Look-ups in named tables: a row name and a column name give one cell, copied from the table.

rikagug:
|  | ziv | kezap | ziteb | nus | rok | zibif |
|---|---|---|---|---|---|---|
| zulum | 86 | 99 | 151 | 142 | 40 | 131 |
| fop | 136 | 126 | 119 | 56 | 163 | 119 |
| gara | 117 | 111 | 159 | 56 | 94 | 141 |
| fitofut | 88 | 100 | 151 | 132 | 43 | 130 |
| dapig | 87 | 100 | 143 | 154 | 50 | 127 |
| sel | 113 | 116 | 108 | 163 | 138 | 119 |
| vamu | 92 | 99 | 167 | 105 | 39 | 141 |
| neseg | 139 | 127 | 106 | 112 | 194 | 124 |
| popev | 138 | 126 | 105 | 118 | 192 | 125 |
| nam | 81 | 95 | 160 | 152 | 28 | 138 |
| kubises | 86 | 99 | 139 | 182 | 57 | 130 |
| rukovil | 120 | 119 | 106 | 158 | 158 | 121 |
| dosu | 116 | 117 | 106 | 159 | 146 | 119 |
| vipa | 121 | 121 | 112 | 101 | 137 | 111 |

What is the nus of gara in rikagug? 56
What is the rok of kubises in rikagug? 57
What is the ziteb of fitofut in rikagug? 151
What is the nus of vamu in rikagug? 105
What is the ziteb of vipa in rikagug? 112
What is the kezap of nam in rikagug? 95
What is the rok of neseg in rikagug? 194
What is the nus of sel in rikagug? 163
What is the zibif of fop in rikagug? 119
What is the ziv of vipa in rikagug? 121

doni.csv
,dek,sipe,sof,gudi,funamu,mik,guzesir,ripob
kadil,-0.388,-4.997,3.548,1.322,2.568,2.122,-2.876,7.559
tovid,-2.753,-1.414,6.704,-3.095,3.242,6.010,-7.222,-3.740
mabe,-3.343,-1.810,7.698,-6.688,2.115,-5.583,-4.757,-3.252
pafile,-3.803,1.968,0.223,-0.838,-7.111,0.806,6.687,-5.443
tam,7.890,5.887,-3.647,2.247,5.573,7.070,-0.432,-5.290
foz,-4.405,-4.061,2.466,2.091,-1.404,4.574,2.007,3.501
pera,6.407,2.677,-0.970,-1.052,5.981,-5.543,6.848,-0.117
vepe,-2.378,-6.847,6.644,-4.096,-2.120,-0.569,2.250,1.493
kobirir,-3.068,-6.804,4.520,-2.879,5.354,-0.132,3.759,-5.801
tup,4.188,-1.662,1.590,0.796,5.728,0.650,-6.557,0.260
fel,3.655,0.699,4.697,4.431,6.279,1.403,2.527,-3.790

fel, sipe: 0.699
kobirir, sipe: -6.804
tam, guzesir: -0.432
pera, dek: 6.407
tam, sof: -3.647
foz, sipe: -4.061
mabe, funamu: 2.115
tam, dek: 7.890
vepe, sof: 6.644
tup, sof: 1.590
pera, sof: -0.970
tam, gudi: 2.247
pera, mik: -5.543
tup, funamu: 5.728
Row with the largest sof: mabe

sorat:
fields: rinol, mozof, nubozef, lozipo, daz, lozizov, mige, sugeb, sif
gom: [-5776, -7957, -6335, -6432, -4655, -5864, -6642, -4488, -3797]
betafo: [-6172, -3323, -4860, -3565, -6386, -7831, -1675, -5940, 7083]
vamu: [-3257, -6947, -5612, -5431, -1866, -441, -7566, -2791, 223]

What is the mige of betafo in sorat?
-1675
What is the lozipo of vamu in sorat?
-5431
What is the mozof of vamu in sorat?
-6947
What is the sif of gom in sorat?
-3797
What is the mozof of gom in sorat?
-7957
What is the nubozef of betafo in sorat?
-4860
What is the sugeb of vamu in sorat?
-2791
What is the nubozef of vamu in sorat?
-5612
What is the lozizov of gom in sorat?
-5864
What is the sugeb of gom in sorat?
-4488
What is the rinol of betafo in sorat?
-6172
What is the lozizov of vamu in sorat?
-441
What is the rinol of vamu in sorat?
-3257
What is the daz of vamu in sorat?
-1866
What is the daz of betafo in sorat?
-6386
What is the rinol of gom in sorat?
-5776
What is the nubozef of gom in sorat?
-6335
What is the sif of vamu in sorat?
223
What is the mozof of betafo in sorat?
-3323
What is the sugeb of betafo in sorat?
-5940
Row with the largest mozof: betafo

